A small network was shown many inputs. Here are its activations along a few directions, one row for each input.
In each table, some parts of the input vary, and every possible input appears once, in random order.
A made-up example of a description, with smaller parts first: one of 4 places along a line, together with either a single point or one of 9 places around a ring or (one of 2 separate values, together with one of 8 places around a ring).
Shared parts are said once, and a part with two or three values counts as separate values.

Other details of the inputs vary at random and push rows far along three fixed directions, the same in every table; ignore that.

A family of inputs:
x1: [-15 -21  -5  32 -10 -10  19  14  -4  -9 -30]
x2: [ 20   5 -12   3  35  -4  -1  -9  -3  37  -5]
x3: [-14  19  16 -21 -22  27  -4 -10   3   6  34]
x4: [ -1  32  25 -12   3  16 -21 -18  16 -12  45]
x5: [  6  37  26 -10   4  41 -11 -11  11  -9  15]
x6: [  8  -7  -8 -13  56   5  21  -2 -28  37   4]
x7: [ 16  10  24 -19  -9  37  -4  11   9 -10  18]
x8: [  0  38  27 -19 -15  23 -21 -12  16 -28  39]
x9: [  9  19  -5   0  54  -9   6 -18  -6  24  15]
x10: [-23 -20  29  18  -7 -10  20 -14  16 -30  -8]
x11: [ 24   1  10 -15  50  -8   3 -22   0  21  -1]
x12: [ 36   0 -65 -15 -25 -35 -17  15 -20  34 -26]
x13: [-39 -18  19   4 -21  -9  12 -10   2 -33   2]
x14: [  9  24  33 -12  20  36 -12  -8  16 -13  23]
x15: [ 16 -14 -21 -28 -10   6  -4  24 -23   8  -5]
x16: [ 22 -13  12  -3  53  10  16   5  -5  22   7]
x17: [ 42 -31 -44 -14 -14 -17  -6  36  -8  44 -22]
x18: [-25 -17  -7  34  10 -43   1   1   3 -21 -10]
x19: [ 17  23   3 -14  58 -16  12 -30 -14  21   6]
x20: [-22   7   0  21  12 -24   8  -8  -9 -27 -19]
x21: [ 20   8 -23  -7 -69  21 -42  34  23  -3   5]
x22: [-30  -6  26  29 -27  -5  15 -17  15 -20  -5]
x23: [ 11  12  -9  -9 -71  27 -21  31  13  11   6]
x24: [ 13  19   9  -3 -16  40 -23  14  24 -18  23]
x25: [-19 -16 -12  32  14 -31   4   8  -1 -33 -14]
x26: [  3   3   3 -23  44  11  20  -7 -24  23   4]
x27: [  9  29  13 -18   3  22 -18   2   4 -23  25]
x28: [-31 -35 -14  17 -17 -19   5  12  -5 -11  -6]
x29: [ 32  -2 -44  -9 -37 -17 -21  13  -5  34 -28]
x30: [-30   3 -10  32  -7 -17   4   2   1 -34 -15]
x31: [ 27 -32 -54 -31 -24 -23  -7  25 -20  39 -14]
x32: [-26 -27  20  30 -24 -16  10  -8  17 -24  -6]
x33: [-22 -20  10  35  -8 -27  -4 -16  14 -20 -15]
x34: [-34 -15   9   8   0 -17  23 -20 -12 -14 -13]
x35: [ 20  14  11 -12  55  -6  11 -31  -6  31  -6]
x36: [ 23  -1   1 -12  33   6  21  -1 -14  26 -15]
x37: [-22  -6   2  40  12 -12   9  -4   3 -16 -27]
x38: [ -3  10 -26 -20 -74  26 -24  33  -2   8  12]
x39: [  1  28  41 -18  -8  35   7 -20  14  -3  21]
x40: [-25 -38 -14  21   1 -15  14  15 -14 -17 -13]
Description of these inputs: one of 2 separate values, together with one of 4 places along a line, together with one of 5 places around a ring.
The inputs of x12 and x22 match in every part but the place on the line of 4. If x30 is changed in the same way as x12 into x22, which row does it become?
> x1
The inputs of x5 and x20 match in every part but the place on the line of 4. If x2 is changed in the same way as x5 into x20, which row does it become?
> x9
Which other rows does x25 become when the place on the line of 4 takes its other values? List them by row number.
> x16, x24, x40
Which other rows does x36 become when the choice among 2 separate values takes its other values? List them by row number.
> x7
Which other rows does x34 become when the place on the line of 4 takes its other values? List them by row number.
> x19, x35, x39
Which other rows does x6 become when the choice among 2 separate values takes its other values? List them by row number.
> x40
A walk changes only the place on the ring of 5. It starts at x24 and steps to x14. List the rest of the walk in order.
> x11, x33, x21
